Look-ups in named tables: a row name and a column name give one cell, copied from the table.

Table lomi
         liso  vumiz  pebuz  pekovef  kinul  det  piv  kolu  zubi  piro
gutubin    84    173    154      177    159  141  116   112   215    86
galatok    63    132    162      132    138  136  100   102   242   135
lel       220    135    148      131    145  158  186   192    77   205
simod     217    153    116      162    176  177  196   177    80   170
suge      130     93    144       88    127  155  136   135   183   229
gifi      200    208    151      210    172  151  179   182    89    89
neka       93     95    146       94    130  150  118   113   220   206
div       181    101    152       97    132  153  162   169   121   232
nelabek    84    172    149      176    161  145  117   110   217    88
gep        69    142    144      144    148  148  109    99   241   130
zav       228    196    139      196    169  161  196   195    65   126

pebuz of galatok is 162
det of lel is 158
kinul of suge is 127
piv of gifi is 179
kinul of div is 132
liso of gifi is 200
piv of simod is 196
pebuz of gifi is 151
piro of lel is 205
liso of div is 181
kinul of neka is 130
zubi of simod is 80
pebuz of lel is 148
piro of nelabek is 88
kinul of zav is 169
vumiz of gutubin is 173
piv of suge is 136
kolu of gutubin is 112
Row with the largest kinul: simod

nav =
	mufen	dok	fod	refen	pogenak	pipuzes	teb	madavut	muk
tiga	0.7	0.4	0.4	0.3	0.2	0.3	0.4	0.3	0.2
fal	0.7	0.3	0.4	0.3	0.2	0.3	0.4	0.3	0.2
degi	0.7	0.4	0.4	0.3	0.2	0.3	0.3	0.3	0.2
vig	0.2	0.5	0.6	0.5	0.8	0.6	0.4	0.6	0.8
rufelo	0.2	0.6	0.6	0.5	0.7	0.6	0.4	0.6	0.7
rokotug	0.7	0.4	0.4	0.3	0.2	0.3	0.4	0.3	0.2
pap	0.8	0.3	0.4	0.4	0.2	0.3	0.4	0.2	0.2
furotum	0.2	0.6	0.6	0.4	0.8	0.6	0.4	0.6	0.8
ber	0.7	0.4	0.3	0.3	0.2	0.3	0.4	0.3	0.2
pibupel	0.7	0.4	0.4	0.3	0.2	0.3	0.4	0.3	0.2

pap, pipuzes => 0.3
rokotug, fod => 0.4
furotum, mufen => 0.2
fal, mufen => 0.7
pibupel, pipuzes => 0.3
rokotug, teb => 0.4
tiga, dok => 0.4

tolot
fields: mup, lovunu, nodu, rir, pud, zefibo, zevup, puvugi
tevi: [44.2, 47.2, 54.6, 41.3, 45.4, 48.4, 55.1, 43.5]
laza: [69.6, 43.3, 60.7, 53.4, 7.5, 42.0, 38.5, 31.6]
mava: [68.0, 40.9, 59.2, 58.6, 9.5, 36.9, 36.9, 28.1]
mir: [65.3, 47.9, 59.5, 41.1, 17.1, 53.1, 46.3, 41.8]
vib: [45.4, 60.2, 60.6, 8.9, 48.4, 80.1, 72.5, 62.5]
kemo: [60.1, 63.2, 57.6, 7.9, 34.3, 87.2, 62.1, 67.5]
fip: [52.3, 62.7, 63.4, 4.2, 39.8, 85.9, 71.8, 63.9]
tadulo: [55.6, 63.4, 62.1, 4.7, 37.3, 87.4, 69.3, 65.6]
zad: [63.8, 46.9, 52.2, 47.7, 22.1, 48.8, 39.8, 42.1]
semuna: [58.5, 48.4, 58.1, 39.9, 26.4, 53.4, 49.5, 43.2]
pog: [67.1, 41.6, 55.5, 58.6, 12.9, 37.8, 34.9, 31.7]
vom: [53.9, 48.9, 70.7, 31.5, 24.7, 56.6, 63.7, 37.8]
beseko: [42.6, 47.4, 51.7, 43.2, 48.5, 47.2, 53.6, 44.7]
remer: [43.8, 39.0, 85.2, 46.0, 20.5, 34.0, 71.3, 13.8]

What is the mup of pog in tolot?
67.1
What is the pud of pog in tolot?
12.9
What is the lovunu of zad in tolot?
46.9
What is the puvugi of beseko in tolot?
44.7
What is the puvugi of kemo in tolot?
67.5
What is the zefibo of remer in tolot?
34.0
What is the lovunu of vom in tolot?
48.9
Row with the largest puvugi: kemo

pegub
|  | demu | fufeba | dutin | vituta |
|---|---|---|---|---|
| pakod | -77.626 | 73.093 | -74.119 | -90.066 |
| fasigon | -45.941 | 42.683 | -46.483 | -55.014 |
| laboben | -64.583 | 54.801 | -48.558 | -60.061 |
| sukeku | -75.281 | 86.297 | -96.835 | -96.879 |
| tikopiz | 45.247 | -78.778 | 50.348 | 60.711 |
| ruz | 50.421 | -81.964 | 53.279 | 57.524 |
| kubin | 49.960 | -75.930 | 48.442 | 50.962 |
| furol | 48.783 | -77.863 | 47.374 | 52.499 |
| rep | -78.337 | 77.764 | -83.953 | -89.955 |
| dogo | 43.365 | -76.291 | 45.842 | 57.723 |
| tav | 44.931 | -78.310 | 50.076 | 60.097 |
| dobegev | 35.498 | -42.170 | 25.084 | 40.942 |

fufeba of fasigon = 42.683
fufeba of tav = -78.310
vituta of fasigon = -55.014
fufeba of ruz = -81.964
dutin of kubin = 48.442
vituta of furol = 52.499
dutin of tav = 50.076
dutin of fasigon = -46.483
vituta of pakod = -90.066
demu of dobegev = 35.498
Row with the largest fufeba: sukeku

Table modesav
         kelo   geg  bokuge  fodufaf  tidame  gurem  riraleb  puze  futipo
vebis    6196  4598    6553     6699    5412   4355     7468  8492    5606
dof      8708  9059    2333     5179    2607   9165     1920  2287    8615
runovin  3304  3159    8253     5901    7324   3343     7975  7662    3543
tafu     2832  2427    9047     6763    7360   2679     9778  6605    3703

What is the riraleb of vebis in modesav? 7468
What is the riraleb of dof in modesav? 1920
What is the fodufaf of runovin in modesav? 5901
What is the puze of runovin in modesav? 7662
What is the puze of vebis in modesav? 8492
What is the gurem of runovin in modesav? 3343
What is the kelo of dof in modesav? 8708
What is the futipo of vebis in modesav? 5606
What is the bokuge of runovin in modesav? 8253
What is the kelo of runovin in modesav? 3304
What is the tidame of dof in modesav? 2607
What is the tidame of runovin in modesav? 7324
What is the geg of runovin in modesav? 3159
What is the puze of dof in modesav? 2287
Row with the largest tidame: tafu

dep =
fields: pumuneb, nanuz, goduzof, tudat, pak, kapo, gefib, pef
pid: [203, 127, 126, 247, 102, 176, 131, 86]
kotazul: [82, 169, 129, 38, 202, 100, 144, 180]
fut: [126, 138, 112, 85, 165, 89, 108, 160]
sug: [91, 162, 122, 44, 194, 94, 133, 178]
zuv: [84, 165, 131, 37, 201, 97, 141, 180]
vuz: [84, 162, 130, 38, 199, 98, 139, 179]
nizisef: [84, 165, 128, 37, 200, 98, 141, 181]
fuzi: [88, 165, 126, 40, 198, 96, 138, 180]
ramup: [86, 165, 128, 38, 199, 97, 140, 181]
dolepe: [82, 163, 130, 39, 201, 100, 141, 177]

fut, gefib => 108
pid, kapo => 176
dolepe, goduzof => 130
kotazul, pak => 202
zuv, goduzof => 131
nizisef, pumuneb => 84
vuz, kapo => 98
ramup, pef => 181
zuv, pumuneb => 84

sifigo:
,vukebo,vogos,fuguguk,gadit,gife
sugur,-3198,-3336,6708,-1062,1883
bigare,-3314,-9215,-217,135,-2318
lotevu,-2373,-1016,-810,-7286,-4315
kivi,612,-8992,2272,-571,-4930
melamol,4106,-5126,-3260,4950,-3954
tubap,2575,-8278,238,3352,-4271
bevuve,658,3749,4958,-3747,102
sep,5066,4925,-455,571,-1628
sololud,5091,2719,-2494,-2091,-5215
fakop,-541,5479,1470,-2966,1057
lamusad,3582,1104,5085,-4405,-3985

What is the gife of fakop in sifigo? 1057
What is the gadit of melamol in sifigo? 4950
What is the vogos of lotevu in sifigo? -1016
What is the fuguguk of sugur in sifigo? 6708
What is the vogos of fakop in sifigo? 5479
What is the gife of melamol in sifigo? -3954
What is the vogos of sugur in sifigo? -3336
What is the gadit of fakop in sifigo? -2966
What is the vukebo of bevuve in sifigo? 658
What is the gife of sugur in sifigo? 1883
What is the fuguguk of sep in sifigo? -455
What is the vogos of bigare in sifigo? -9215
What is the gadit of sugur in sifigo? -1062
What is the gadit of bevuve in sifigo? -3747
What is the gife of kivi in sifigo? -4930
What is the gife of sololud in sifigo? -5215
What is the fuguguk of tubap in sifigo? 238
What is the fuguguk of lamusad in sifigo? 5085
Which row has the largest gadit? melamol

kemovoz:
columns: bef, batok, veguron, varobav, rukupe, ked, vode, fol, das
zalal: [7.6, 7.0, 7.3, 7.0, 6.1, 5.7, 7.0, 1.0, 9.2]
rozunav: [3.0, 5.0, 4.6, 5.9, 6.5, 4.2, 4.7, 7.7, 4.9]
raviv: [4.6, 4.0, 4.3, 4.9, 7.8, 4.3, 6.6, 6.4, 5.5]
rav: [8.7, 6.9, 7.2, 5.9, 4.5, 7.3, 6.6, 2.7, 7.1]
faz: [3.4, 6.4, 5.8, 7.5, 6.4, 4.0, 4.7, 5.0, 7.3]
gumi: [1.2, 6.2, 5.4, 8.2, 7.1, 2.7, 4.0, 5.8, 7.6]

faz, batok -> 6.4
rozunav, bef -> 3.0
rav, ked -> 7.3
rozunav, das -> 4.9
gumi, ked -> 2.7
gumi, veguron -> 5.4
gumi, batok -> 6.2
rozunav, fol -> 7.7
raviv, ked -> 4.3
zalal, varobav -> 7.0
gumi, das -> 7.6
zalal, vode -> 7.0
rozunav, varobav -> 5.9
Row with the largest veguron: zalal

